These are the activations of a small neural network, seen along a few directions. Each row is one input.
Each table varies a few parts of the input and shows all the possible inputs, shuffled.
Descriptions start from the smaller parts, as in this example, which fits no table here: one of 8 places around a ring, together with either a single point or one of 9 places around a ring or (one of 3 separate values, together with one of 4 places along a line).
Shared parts are said once, and a part with two or three values counts as separate values.

Table:
r1: [-35   3   8 -39 -29 -19  -2 -13  12  26 -24  20  -8 -32  23]
r2: [ 21  10   3   1  30  15  22  34 -13   7   9 -48  -1 -19  -7]
r3: [ -5 -15  26  45 -11 -13 -30 -40 -11   0   0  36  23  21  -2]
r4: [ 45  12 -10  -6  19  36 -19  18  10   6  11 -19  15 -14 -24]
r5: [  7 -17 -10 -55 -34   3 -19  50  -4  -5  50 -34 -30  -4 -14]
r6: [ 19  -9 -15 -31 -20  -5 -13  29   9 -10  35 -55 -30 -47  -2]
r7: [ 30 -10 -37 -27 -25 -25  12  13  14  -2  23 -21 -31 -35  27]
r8: [ -2   1  -4 -17  23   8  20  40 -31  20  38 -40  -1  27 -27]
r9: [-27   8  -5  44  18 -28  30   7 -20 -36 -32  33  -4   3  -3]
r10: [-24  30  10  44  -6  -2  15 -13 -14 -28 -24  35   2  10  12]
r11: [-26 -25  -8  13  14  -3  20  -6  17  -1 -36  17  28   8   9]
r12: [ 28  25   7  -5  21  39 -25  -1  12  17  35 -35  17  -8   8]
r13: [  3  23  13 -11 -11  42   4  24 -19  22  47 -46  -9  21 -22]
r14: [-22 -25 -18 -12 -40 -26  -5   7  14 -17 -11  -3 -13 -33  39]
r15: [ 18   9 -19  -2  33 -15  41   6  -8   9  -8 -28  -4   6  27]
r16: [-15 -39  11   1 -44 -55 -29 -12 -10 -38  -2   9 -12 -13  -1]
r17: [ -9  20   0  38   8   0 -14 -24   3 -17  -5  53  11  11  18]
r18: [-14   1  -4  21   1  16 -18 -22  14  14 -10  17  23   6  46]
r19: [ 10  20  15 -56 -10   7  -5   2   9  26  21 -32 -26 -52 -16]
r20: [-29   0  36  40 -13 -23  -6 -34 -27 -14 -18  12  25  30  -1]
r21: [ 26  -9 -20  -8  34   9  35   0  20   5 -10  -6   5   8   7]
r22: [-23 -12  33 -20 -34 -46 -18 -46 -20   3 -12  32 -12 -21 -20]
r23: [ -6  12  12 -73 -16   6 -14   3 -13  32  41 -23 -36 -12 -35]
r24: [ 19 -13  -2  -4  35  26  16  19  13   2   9 -37   4 -12 -30]
r25: [ 38  17 -15   2  14  22  -2 -26  14  21  19  -7  -1   1  39]
r26: [ 11  11   4  -9   8  40 -27  19  -1  32  54 -17   0  30 -15]
r27: [  5 -17   9 -24  21  36   6  44   5   9  29 -17   4  31 -41]
r28: [-34  21  17 -24 -21 -26  -4 -23   3 -13 -24  51 -28 -23  -5]
r29: [-29  17   1  23 -13   6  21 -22  -9   4 -23   1  30   5  42]
r30: [ 31  -1 -10 -24  13  42 -29  26  -4  12  26 -14   0  37 -41]
r31: [-21 -27  25  41   3 -41  12  -7 -38 -12 -29  17  11  20 -11]
r32: [ 44   0 -27   2  19  22  -7  -8  27   9 -15  -3  -8  16  11]
r33: [-23  -8  -3  21   5  -8  27  16 -13  -1 -35   5  14  -4  27]
r34: [  0 -14 -21  24   1  12 -15   5  21  14 -33  28  24   8  11]
r35: [ 17  33   8  -3   6  33  13   7  -6  11  26 -66   3 -14  -2]
r36: [-24  -5 -17  10 -31 -45  -4   6  10 -46  -3  30 -30 -30   7]
r37: [  2 -27  12  33  -2 -16 -34 -21  -2 -13 -25  43  36  38 -27]
r38: [  0   7 -11  36  10   1 -17  -6  15 -34 -30  60  13  19 -14]
r39: [-10 -44  26  25   4 -12   2  -8  -9 -22 -31  41  27  24 -25]
r40: [-29  -8  -2  31  32 -17  19  -6  14 -44 -32  44  15  15 -14]
r41: [ 12  17  -8 -52 -12 -14  12 -25  13  30   1  -9 -36 -30  14]
r42: [ 21  26  -8  10   0  16  28 -11   1  18  -3 -25  -8  11  32]
Changing only one part turns r42 into r29. The same change can be made to r25. Which row results?
Answer: r18
Describe the family of inputs behind these rows.
Answer: one of 6 places along a line, together with either one of 2 separate values or one of 5 places around a ring
Which other rows does r41 become when the place on the line of 6 takes its other values? List them by row number.
Answer: r1, r19, r22, r23, r28
Which other rows does r5 become when the choice among 2 separate values takes its other values? List them by row number.
Answer: r23
